A small network was trained on made-up records. Each row is its average activation on records with the value named, seen along a few directions.
Values that are neighbours, or in one group, have similar rows; names and order tell nothing.
Strong random noise was added to every row along 22 fixed directions; ignore it. To show where, here is one row again and again, with new noise each time:
[ 282  187   13  317   -7  514  456 -118 -586 -576   58  332  341   86
  313  276  136 -130   -5  306  475  319   19  394   91  313  330   -4
  208  -59 -164  311]
[-528  186  136  356  112 -177  213  121   27 -613   23  282  141  142
 -191  113  -72 -144   -4 -152  304   83 -236  218 -569 -744 -188  -10
  211  118  120   38]
[  65 -107  381  -87  100  329 -170  286  307 -631 -118 -142 -221  815
  500  -90  227  103 -457   -4  150    5 -138    3  522  436  132  -94
  586 -377 -159  416]
[ 499   37  177   69   84  110  154  -39 -114 -361 -195 -100 -135    5
  176  192  -37  191  329 -481  548   34  671   73  580  629 -155  -36
  565 -161  105  386]
[-127   73 -268  -22  300   92  168 -496   69  -59 -169   23  268  145
  -62    6   89 -218 -101  533  180   49 -112  231 -225   64 -215  123
  -53 -146  -69 -313]
[ -24 -166  193   59   -8  292  290 -201  -26 -198 -105 -282  -13 -105
   49 -462  659  184   34 -388  352  -55 -127 -130 -118   78 -220  258
  118  -26  102   86]
[ 139 -172  636 -398 -201  405 -139  254  167 -240  293  123  105  421
  704  -23  517  108 -127  131  226 -232  593 -543 -282  756  118   80
  514 -314   86 -337]
[ 222 -302 -187   47    5 -130  210 -450 -164 -207 -246   36  -88 -683
 -375  254  536  -24  237 -101   -8  171  -40  178 -484 -266 -455  209
 -147  245  164 -807]
[ -24  440   11 -588 -226  262 -294   95   28 -417  494  656  106 -492
  213  -87 -156 -225 -250  235 -165  347  271   76  -16  -38  424  348
   91 -188   23 -306]
[  67  376   44  228  129 -316  419    2   51   48 -239  213 -393 -199
 -146 -654 -481  270  374 -737  -68  138 -393  318  889   79  702 -410
  248 -507  -24  633]
[-276  139 -325 -647 -205 -322  714 -397   50   48 -282  143 -655 -331
 -139 -371  163  109 -263  303   37   11   14   33 -445  -56 -729  226
  575 -465  340  160]
[ 245  303 -337 -168  -69 -204  456 -312   74 -412  -30   91  -92 -112
  -22  359    7 -657   28  392  -70  425 -146  764  -13   95 -340 -222
  123 -182  104 -628]
[ 284 -257  475  462  150  205  195  -72  119  -72  363  448  145  833
  166  131   59   12  117 -396 -207  174   80 -532  235  256   48 -489
  -22 -181 -325   90]
[-153  280 -104  160  113  -90  222   -8  397 -122 -197 -530 -493  251
  100 -287 -535 -611  228 -393  154 -158   87  378  712   50   19 -139
  -22 -323   55  204]
[ 263  340  532 -169 -288    4  238   30  -37  263  206  -32 -177  471
   12  242  -85   -5 -146 -166  233  268 -401 -112  -30 -295 -335 -489
    0  464  252   99]
[-326 -443 -541  217  -17  218 -282  -17   -5 -240  -14  167   24 -680
 -214  185  247   81 -243   -7 -384  164 -243  222 -146  -48  206  251
  119  185  -84  -22]
[-329 -158 -183 -199 -324  -31   15  126  -52  604 -200 -469 -234 -773
 -310 -135  251  102  131 -511 -509 -272  112  210  145 -153   45  111
 -282  110  364  -29]
[-244  623  255  338 -260 -197  372  720  439 -366  242  425 -133   71
 -152  290 -363  -40 -362  329 -351  338  -58   10 -159 -523   90 -401
   -7  453  309  -86]
[-342   34 -197  155   38   18  230 -574 -883  -52 -303   -3 -200 -344
  -85  211 -227   74  286    4  405 -146  -96  648  404   25  -90   80
 -337   86 -166   75]
[  95  123  213  149   72  -38 -154  345  737 -103  146   34  731  -40
 -311  396  291   83    3 -423 -249  214  185   56   73 -168  -89 -387
  331  270  493 -230]
[ -83 -212   93 -235 -308  136 -206  231  -13 -171   24  142 -159  119
  303 -194  324 -468 -173 -317 -256  -76   54  -82   83 -183  139  -78
 -377  315  364  -55]
[-121  738   56  100  260 -151  237 -103  172 -310  133  167 -217  -73
   45 -621 -328 -255  323 -105  347  -67  432 -367  108  -24 -176  280
 -186 -186  147  243]
[-209 -722 -357 -304  -98  178  190 -392  -77  257 -414 -874 -258  148
   10 -299  161 -454 -197  -66  -32 -309   30  566  331   -9 -311  276
 -529 -162 -204 -350]
[ 422 -159  241   58   59  175 -420  447  404 -139  -83   57  232   74
  280  436  103 -264  160 -132 -257 -152  435  -61  278  208  781 -254
  234 -157  253 -346]


Values of L:
l1: [-178   85   59 -127  -20  200   62  417  346  355 -119 -628  276  237
   -7 -277  161 -179  182 -199 -573 -312  755  158   38  254   20  251
 -179 -491   12  -30]
l11: [ 797 -195  238 -286 -307  229  236  -37 -382  525  -52  416  -79   81
 -253   57 -224  380  186 -922  109  512  709 -598 -400 -257 -345   25
  258  136   84  665]
l13: [-103 -513 -178   72 -340  -30  288  636  148  617  276 -359  -24 -208
  -62 -271 -123   66 -162  130 -534 -161  413 -360 -569   96  299  170
 -160  -88 -268  -77]
l14: [ -14  -72   37  295   39  207   -2 -412  188  594  -36 -471   -6 -814
 -266  270  433  681  210   49 -213 -179 -447 -141  325  256   72  -54
  178  -63  -31 -234]
l6: [-632  -37  220  347 -551 -571  167  674  -39 -243  301  228 -233 -171
  438  611  182 -178   85  459 -430 -785   23 -127  130   17  102 -710
   19  145  553 -220]
l2: [ 232  -45 -430  518   77 -174  355  -78  -49  -24  688 -188  -31 -758
 -206   23 -159  124  400  101   45  -21 -193 -448 -443  -50  -47  352
  483 -430 -466  435]
l12: [ 473  -65 -335  315 -244 -244  148  -35 -107 -107  395  547 -316 -369
  -30  291 -640  132  -30  439   32  407  156 -379  381  305 -137 -307
 -284  682 -119 -143]
l15: [ 151  143  289  232  129 -145  357  -90   72 -578 -313  -91  -61   18
 -208   83    4  195  273 -305  439  116  166  255  -17 -271 -237  142
  418 -252  -61 -226]
l10: [ -80  232   67  -44 -301  -34  269  112  117   27  265   -3   39 -187
  -50  169  115 -237   59  -82 -330  -78  216   63  450 -142 -319 -206
 -155  -51  278   -8]
l5: [ -60 -332  -48 -187 -231  104  255   30  439   -6  164  -81  -30  351
   92 -109 -180   -9 -362  388 -192  256 -351  329 -271  136  198  -47
  403 -602 -436 -499]
l3: [-303 -135  291 -265   71 -139 -274 -425 -234  436  184 -217  287  367
  -45   32  171 -249  316 -571  159 -393 -632  -38 -104 -900 -182 -165
 -120 -334  -30  130]
l4: [ -38 -223  -75  160  237 -557 -125   90  282 -352   49  -82  -27  345
 -102 -693 -240 -214  213 -684  -30  192 -288  289  101   77 -193  -30
  -86 -264 -445 -191]
l8: [  42  101  -15  -51  -52   56 -857  458   65   10  518  298  -86 -554
   52  240  385  432   34  -34 -866  114 -265 -614 -200  372  323  199
  217  -69 -216  158]
l7: [ 273  301 -122 -337  156   99 -132 -591 -145  174  -28 -314 -129   53
  119  316   39 -174  121  496 -160  -72 -336  289  463  290   72  133
  144 -856 -416  -77]
l9: [ 103  -88 -223 -120 -151 -187   64   -6  142  264 -124  902 -218  437
  319   57 -232 -317  -69   -7 -226   45  314 -529 -351  -45   33 -498
  336   54  458  446]
The values of L form 3 separate groups.
Question: List the group mates of l14, in the order listed.
Answer: l13, l6, l10, l3, l4, l9
Question: List the group mates of l5, in the order listed.
Answer: l11, l12

Values of B:
b1: [ 329   -8 -257 -179   17   47 -196   11 -862 -257 -414  420   79 -521
  183  -69  671 -122  551 -416 -283  175  271  532 -416  647  413  283
   75 -287   39   -9]
b8: [-207 -412  236 -333 -481  232  -49  497 -338 -115   69  181   92  540
  344  421  258  -72 -409  -59 -472 -257  517   68  302 -116  -49 -153
   52 -109  149  460]
b2: [  90 -166 -151  325  212   54  387   65  110 -388 -587  164 -509  -41
   -4 -142 -243    2   59   71  -86  -34  373   25  244   -9  429  133
   69 -368  -68   58]
b3: [ -68 -306 -345  122   47 -107  -42  155  133  -48  306  244  193   -8
 -113  -77 -132 -367 -113  328 -295  143  304 -222 -939 -184  -88  345
 -234   48 -333 -425]
b11: [-153  310  113   63   49 -123  166  177    4 -185  -93  436  667  -58
 -290  120   -2  590 -252   71  135  353  -60  377   52 -111   -3 -323
  212  403  275  186]
b5: [ 278 -163  643 -692 -180  194 -460   65 -255 -340   64  -40 -113  107
  264  109  532   34  -35 -542 -141  101 -281  363  249 -101  271   88
  243 -513 -146 -344]
b10: [-144  199  229  377 -109   62  514 -551  151 -130  642  344 -156  282
  209 -253   20  102  124  -58    4  339 -482 -161  258  729 -388 -442
   54 -115 -424 -353]
b13: [ 123  395   86  224   18 -277  123  291   33   -7  154  383   80 -108
 -165  499  -77  -51  134  150 -205   78  196 -233 -295 -285  -59 -250
  115  200  347  147]
b6: [ 715 -280  203 -393  -32 -575  483  174  118  491 -217 -241  -11  114
 -215 -680 -201  412  116   11 -293  130  278  136   66  234  247  -59
 -376 -466 -406 -807]
b4: [  30 -374 -775  398  321 -533   27  187  -51 -599 -576    2  -98  -86
 -165 -111  147 -395  173  -13   54   61  -14  368 -653 -186  -69  154
  178  -16   62  181]
b9: [ 129 -126 -235  109 -124  -37  270   22  177  558  364 -341 -205  148
   23 -108 -702 -225   34  221  -25  -18  -44  -37    6  268  137 -113
  -85 -187 -472 -157]
b12: [ 308  -30  154 -363  124  -31 -360 -550   69  -65  364  130  410  184
   67 -187   -4   95   81 -106  627  339 -359  -63 -199  390 -296  -10
  224   82 -241 -512]
b7: [ -61 -157  401  271  216  124 -142  202 -197 -416  -62  -63  162  439
  -76  373  474  194  -69  -87  -29    5   75 -153 -203 -209 -407   91
 -119   95 -180   64]
The values of B form a line.
Question: What is the length, in steps, of the shortest route from b2 to b4?
Answer: 12
Question: List every value one step from b9, in the order listed.
Answer: b8, b12
Question: List every value one step from b1, in the order listed.
Answer: b3, b13
Question: List every value one step from b7, in the order listed.
Answer: b11, b5

Values of V:
v9: [  46  -68 -187 -282  -47 -325 -181  110  -98    4  244 -126  -17 -151
   42 -121    5  -25  256 -214 -196  147 -169  363 -110  456   35  -20
  242 -411 -286 -259]
v3: [-701  -51  179   77 -271  123  207  -25 -315  -71  -93 -152 -137 -104
  198 -103  252  -89  255 -317  209 -422  167   45 -262  -99 -183  137
  -55   32  282   53]
v5: [ -88  278  -67 -194  197  184 -206  -22 -120  299 -238 -314  176  164
   94 -277  -77    0   -8  359   98 -208  183   82   60  321  122  273
 -319 -106  -41   42]
v6: [-199  457  223 -449   99 -298 -571  -60   44  195  224  -50  259   83
   30   82   75 -304  285 -241 -142 -367  230 -107  288 -198 -352  -25
 -332  -94  344  -96]
v12: [ 219 -282 -174 -322  -68  112  122 -428  280 -145  131 -534 -270 -120
  104 -186  398 -346  -75   58  126  -76 -297  -81   15   -5 -433  269
  219 -437  -75 -195]
v11: [ -44 -495 -281 -162 -297 -279  691   20  222   25  530 -119  599 -160
  -82  -34  174  -13 -447  419  -67 -241  -29   22  540 -306 -239 -291
   90  -98   89  298]
v14: [-143  144 -268  103  243  181 -352 -227   22  128  417   38  534 -300
 -231  309 -202  -81  123  286 -364  108   95  124   32  -72  232  253
 -269 -338 -494 -383]
v10: [  14 -360    1  -75 -145  322  -95 -220  -50  185  241 -182  -39  144
   74  349 -215 -229 -192  -96   42   80 -475  197  192 -224  231 -145
  121  -33 -243   24]
v8: [ 179  119 -365  135   19 -335  328   -3   17 -106  192   -5  -40   58
   32 -371 -492 -527  185  -10   78  322 -118  512  -22  218  132 -139
 -106 -120 -317 -151]
v13: [ 161 -252  182 -269  -26 -225   82 -113  109  -55  228  643  467 -256
   24  -38   96  243  -79   45   64 -145  256 -362  379 -288  203 -305
   37  -58  358 -138]
v4: [ 415  367  371  448   20   97  153  198 -205 -204  119  297 -158  126
  -17  122    3   68  357 -504 -267  463   36   42  191  305  176 -277
 -109   61 -198   40]
v7: [  73   99 -133  316  -95  259  499  198   28 -463 -171    0   83   15
 -213  -87   22  -88 -151  -47  149  538  234  379 -507 -164 -277  319
   92  208  -96  -49]
v1: [-659  323  -34  -49 -223 -155  236  -49   99  179  153 -181  -83 -157
  159 -271 -327 -334   36  320   75 -476 -127  220  200 -168  193  -70
 -261 -136  135 -276]
v2: [-127  108  -24 -286  124   49  231 -622  226  -97  -64  690  -66 -236
 -172 -650 -223  164 -132   61  -79  134  438 -305  249 -195 -194  315
 -359 -205  -68 -377]
v16: [-180  -10  201 -367  -81  -25   -4 -537 -637  242  162   73 -205 -147
  293   10  320  110  247  364  158 -400  101 -316 -161  495 -286  195
 -437 -146 -158 -488]
v15: [-272  439  115  368   58  -86   37  111   78 -119  -18 -110 -225 -371
  -51 -354  -71  -36  371 -356  162  -96 -105    3   16  -41  175   67
 -258  253  198  -59]
The values of V form a line.
Question: A walk along V starts at v13 and steps to its neighbour v16. Put v6, v11, v8, v7, v2 in the order it reaches them.
Answer: v11, v8, v2, v6, v7
Question: List every value one step from v14, in the order listed.
Answer: v9
Question: List every value one step from v12, in the order listed.
Answer: v3, v5
Question: What is the length, in steps, of the shortest route from v4 to v1?
Answer: 4
